Each row below is a small network's average activation on inputs in which a field has the value named, seen along a few directions.
Related values have similar rows: they may be neighbours, one step apart, or belong to one group.
Strong random noise was added to every row along 8 fixed directions; ignore it. To show where, here is one row again and again, with new noise each time:
[ 424  198  130  130 -313  -35 -139 -578  300   83  662 -148  314  445
   74 -151  264   31]
[-164 -103  423  179 -264  -22  -58 -586  434 -294  -44 -370  122 -198
  272    8  -41   53]
[-225    2  489  279   26 -162  -98 -324 -181 -210 -468  142 -229  145
 -110 -209  148   87]
[-187  297   71  339 -188 -151   79 -100 -100 -193 -128 -119 -240 -186
  689  -48 -517  -42]
[  96  268  714  269 -188 -377 -286  -45 -200 -179 -130  363 -286  356
  242  -23  158  227]
[ -96  -99 -151   12  -43  -59  116   67   -2    3 -244  187  -95   22
 -109  -75  -17   16]
[  42  101 -160  -40 -368  153 -126 -271  424 -112  110    1  214 -239
  214   -1 -192   46]
[-172   83  298   34  -29  185 -247  327 -199   19 -134  -79 -286   -4
 -222 -387  302 -183]
[-207   59  139  298  168 -170  -60 -403 -290 -272 -647  534 -225   58
  -93 -153  -80  240]
[ 602  219 -414 -307 -568  147 -197  148  552  261  860  130  407  176
  123   65  110   29]


Field NIDEL:
rufo: [ 192  407  661  356 -150 -265  -84  245 -289  -83  491 -352    2   83
  734   82  -27 -106]
kime: [  48  214  181  117  114  -12  147 -249  -65  130  308 -214 -118  363
 -338 -269  353 -199]
pilu: [ -12   43 -228  183  358  180   77 -325 -373  -11 -102   32 -129  -72
  164 -272 -203  -13]
fupir: [-476 -379  131 -501 -343 -100  317   30  490  -18 -454 -291  189 -271
   35  261 -240  -78]
zube: [   3   36 -304  114  480  287  -73 -163 -201 -119  113  242 -129 -171
  -48 -133    2   62]
tal: [ 128 -291 -677  -14  420  242  220   77   -4  167  -37 -332  158  -95
 -469   35  -11   21]
dubu: [  25 -149  197 -230 -899 -539  285  -62  413  325 -291 -528  242  451
 -219  425  -94 -282]
riba: [-377 -770   81 -295   52 -273  434  285  348 -128 -197 -352   78  -88
   95  469 -237  -36]
dob: [  -4   54  388  302 -189 -586  295 -521  107    0 -141  203  247  261
  407  483 -302  282]
segig: [-163  -33  273 -136  260  140 -305  205 -134 -140 -655   96 -300 -433
 -297  256  -47  104]
neb: [ 124  160  145   23   88  270 -245 -440 -126 -208   70  160  292 -329
   21   30  -32  161]
sapo: [  67  -53  -99  194  698 -119   85 -575 -325   12  427  -94  160  462
   -6  -59  254   24]
The values of NIDEL form 4 separate groups.
List the group mates of dubu, in the order listed. -> tal, segig
List the group mates of rufo, in the order listed. -> dob, neb
List the group mates of riba, in the order listed. -> fupir, sapo

Field LUFU:
mep: [ 120  203  515  220  216  394 -552 -319 -247 -123  312 -129  150 -138
 -203 -365  394   59]
bub: [ 118 -153 -373  133  224  210  215 -896   83  -43  -93  110  453  -81
 -266   17   62  174]
kabe: [ 144  379 -314   68  286  126 -231 -163 -413 -189  311   26  -28 -283
  598   19 -382   67]
nerob: [  40 -214  315 -272 -381 -126  -80  886  290  200  216   35   67 -131
  -51  403  176    0]
bes: [-261 -132  408 -281 -316  -11 -131  162  435 -203 -213 -358  152 -309
   62  216 -151 -125]
ramoz: [-413 -495 -148 -120 -187 -316  488  557  478 -431 -168  -85 -253 -696
  808  644 -534   99]
vel: [-144 -222  192  120  269 -142  158 -139  -38  -40  -65   90 -132  140
  172 -126   79  140]
raviz: [ 243  -42 -545  196  504   42  -15  -63 -167  -87 -155  423 -109 -164
  240  136 -358  349]
fepa: [-347  109 -122   56  158  571 -223 -482   67 -195  -73 -143   37 -473
  -80 -573    5 -236]
zusal: [ 109  304  262  -97 -373  426 -436  -76  259   99  363 -402   -4  -43
 -265 -245  149 -154]
bevaf: [ 370 -354   41  -11  243 -268  -51   14  381 -185  252   78   20  -78
  116  519  229  425]
folif: [-103  366 -109   21   -4   18   11 -288 -160   26 -153  -95  106  247
 -111 -176  -97 -139]
The values of LUFU form 4 separate groups.
List the group mates of fepa, in the order listed. -> ramoz, vel
List the group mates of kabe, in the order listed. -> bes, folif
List the group mates of raviz, in the order listed. -> zusal, bevaf

Field KEMUV:
zisa: [  81 -199 -107  -11    8  -39  193 -322  -22  238 -205 -144   91  397
 -553  -90  247 -117]
lavo: [  48  355  146 -155 -523   32 -108  174   12  124  -80  383  -32  269
   -6 -256  -48  -71]
boko: [  35 -167 -198   16  413  112  126  182 -186  165  159  -99   52  -39
 -364  -31  268  -24]
bupen: [ 184    9  -56 -422 -696 -192   31  181  446  279   82   98  395  276
 -172  302   11 -138]
ros: [-275  -93 -100   45  314   92   78 -150 -228 -105 -312 -190    8 -195
  -32 -119 -126  -83]
kibu: [ 104 -114  218 -124  102  120 -269  438 -163  179 -177  151 -135  116
 -559  -78  467   -4]
lenet: [ 199   69  339 -142  -47 -343  -61  598 -181   89  177  -14 -294  331
   68  221  272   60]
kenof: [-278 -182  328  -30 -164   49   36  389  223  -52  193 -424 -208 -387
  379    5   34 -152]
tugot: [ -16   78 -233   32 -583 -367  382  156  406  101  138  -88  -43  144
  639  226 -583 -127]
didaz: [-309 -116 -281 -151 -355 -309  526  191 -101  268 -590  314  -78  452
 -144 -101 -155 -213]
gaz: [ 334  501 -212 -144  112  689 -638  241  -29   47  738 -295   16 -353
  136 -252   43 -110]
tinep: [  13 -295  212 -107   96 -238  200  477   57   31  168 -212    3   -6
    7  336  157  -10]
lunit: [ 341    0 -317   66 -142 -275   41 -454  196 -163   95  803  162  287
   98  183 -108  424]
zeza: [ 158  378  390  -84 -771  -71 -260  336   97  208  -44   23   39  154
   36   58   33 -115]
The values of KEMUV form a line.
Going along KEMUV from lenet by way of its neighbour gaz, in what order are bupen, ros, didaz, lunit met? -> bupen, ros, didaz, lunit
List every value one step from zeza, in the order listed. -> boko, kibu
How many steps from neighbour to neighbour lead from zisa to tugot, at the fewest? -> 11
